Small tables with named rows and columns. After each table, cells are looked up by row and column.

zot:
fields: katu, dasopov, zikalef, tal, nobo, mel, gofoled, seponiz
zezov: [-34, 335, -104, 268, -207, -710, -8, 357]
nususol: [301, 163, 508, 87, 97, 261, 139, 269]
nofip: [481, 427, 534, 445, 313, 379, -170, 302]
bisin: [640, 119, 451, -134, 115, 141, 59, 463]
sumepop: [-291, 298, -94, -36, 511, 293, -557, -74]
buba: [-148, -69, 279, -19, 539, -230, 5, 350]
fud: [206, 508, 698, 6, 223, -27, 247, 106]
korog: [238, -581, 549, 235, 234, -228, -30, -223]
kiz: [298, 43, -269, -261, -193, 432, -54, 368]
mem: [235, 225, -212, 46, -87, 194, 227, 392]
lasun: [-109, 518, 442, 215, -217, 567, 591, -212]
siv: [245, -82, 186, 598, -102, 604, -19, 484]
dil: [337, 634, -93, 263, 64, 3, 85, 601]

mem, zikalef => -212
sumepop, mel => 293
korog, gofoled => -30
bisin, seponiz => 463
lasun, nobo => -217
zezov, mel => -710
buba, mel => -230
lasun, zikalef => 442
kiz, zikalef => -269
buba, katu => -148
korog, seponiz => -223
korog, tal => 235
nofip, seponiz => 302
kiz, dasopov => 43
sumepop, katu => -291
fud, dasopov => 508
sumepop, seponiz => -74
zezov, seponiz => 357
Row with the largest tal: siv

viro:
|  | kedo | vokepos | puvob | dovebuz |
|---|---|---|---|---|
| der | 41.27 | 32.74 | 80.48 | 52.65 |
| fug | 41.91 | 67.07 | 30.54 | 38.57 |
| furoz | 54.49 | 73.93 | 34.51 | 51.85 |
| vin | 52.92 | 79.60 | 37.92 | 48.47 |
| gidogek | 45.94 | 80.53 | 43.04 | 50.68 |
| lanu | 48.05 | 23.96 | 67.46 | 54.20 |
| liva | 51.38 | 62.97 | 47.27 | 60.34 |
| nuvis | 47.04 | 61.74 | 38.36 | 49.13 |
| ziv | 56.92 | 50.19 | 51.58 | 43.08 |
| ruz | 43.55 | 69.44 | 38.87 | 59.31 |
| gobop | 37.28 | 54.80 | 55.88 | 61.71 |
| dipum | 51.52 | 31.43 | 49.97 | 40.57 |
| viba | 51.75 | 70.45 | 49.31 | 63.25 |
| zap | 35.54 | 71.91 | 49.14 | 58.71 |

vin, kedo: 52.92
fug, puvob: 30.54
ruz, dovebuz: 59.31
zap, puvob: 49.14
ruz, kedo: 43.55
nuvis, dovebuz: 49.13
der, puvob: 80.48
vin, vokepos: 79.60
ziv, kedo: 56.92
furoz, dovebuz: 51.85
gidogek, kedo: 45.94
lanu, dovebuz: 54.20
gobop, kedo: 37.28
fug, vokepos: 67.07
dipum, vokepos: 31.43

Table nog
,bavot,neke,pemasi,vav,sas,tor,zur,daf,dafifaz
buveved,5887,2761,972,297,335,288,357,302,350
zof,26,303,164,609,1878,4478,7719,9201,7226
paroso,5896,8839,8598,5779,2596,809,263,125,229
ran,8061,9064,6758,3547,1224,339,274,196,162
nuzezo,4086,7271,9342,7660,4301,1697,446,196,210
gogese,2207,4840,7999,9057,6683,3332,1296,447,178
mesepu,6982,9213,7793,4592,1833,721,375,234,250
gen,194,892,2267,4965,8113,9082,6603,3472,1387
sano,520,1758,4464,7793,9053,7295,3846,1480,474
suz,237,292,222,99,197,633,1669,4085,7453
raz,603,1727,4277,7597,9264,7241,3979,1452,662

bavot of nuzezo: 4086
pemasi of mesepu: 7793
tor of suz: 633
daf of raz: 1452
daf of gen: 3472
neke of mesepu: 9213
sas of raz: 9264
vav of zof: 609
bavot of paroso: 5896
zur of zof: 7719
pemasi of zof: 164
vav of paroso: 5779

Table sisurup
         nopa  pizib  biva  sopu  loko   kul  difavab
fem      0.61   0.48  0.31  0.52  0.59  0.51     0.58
mogi     0.54   0.44  0.35  0.48  0.25  0.89     0.56
sep      0.65   0.51  0.34  0.34  0.54  0.36     0.42
kazuser  0.33   0.63  0.46  0.56  0.35  0.42     0.55
gis      0.64   0.47  0.36  0.30  0.45  0.40     0.39
vedeki   0.55   0.40  0.35  0.56  0.33  0.36     0.61
ril      0.31   0.61  0.49  0.60  0.41  0.52     0.56
buz      0.55   0.41  0.38  0.42  0.24  0.52     0.50
subiso   0.61   0.49  0.36  0.30  0.37  0.42     0.40
verozut  0.37   0.65  0.44  0.47  0.30  0.45     0.50
zimob    0.63   0.32  0.44  0.42  0.61  0.35     0.43
palekad  0.59   0.42  0.32  0.57  0.51  0.70     0.62
falu     0.65   0.47  0.34  0.41  0.60  0.57     0.47
vipa     0.49   0.28  0.47  0.58  0.35  0.40     0.57

vipa, difavab: 0.57
falu, nopa: 0.65
vipa, nopa: 0.49
fem, difavab: 0.58
palekad, nopa: 0.59
falu, pizib: 0.47
subiso, biva: 0.36
buz, sopu: 0.42
mogi, pizib: 0.44
zimob, nopa: 0.63
sep, loko: 0.54
gis, kul: 0.40
gis, loko: 0.45
palekad, loko: 0.51
vedeki, loko: 0.33
fem, pizib: 0.48
sep, nopa: 0.65
buz, nopa: 0.55
verozut, pizib: 0.65
kazuser, kul: 0.42

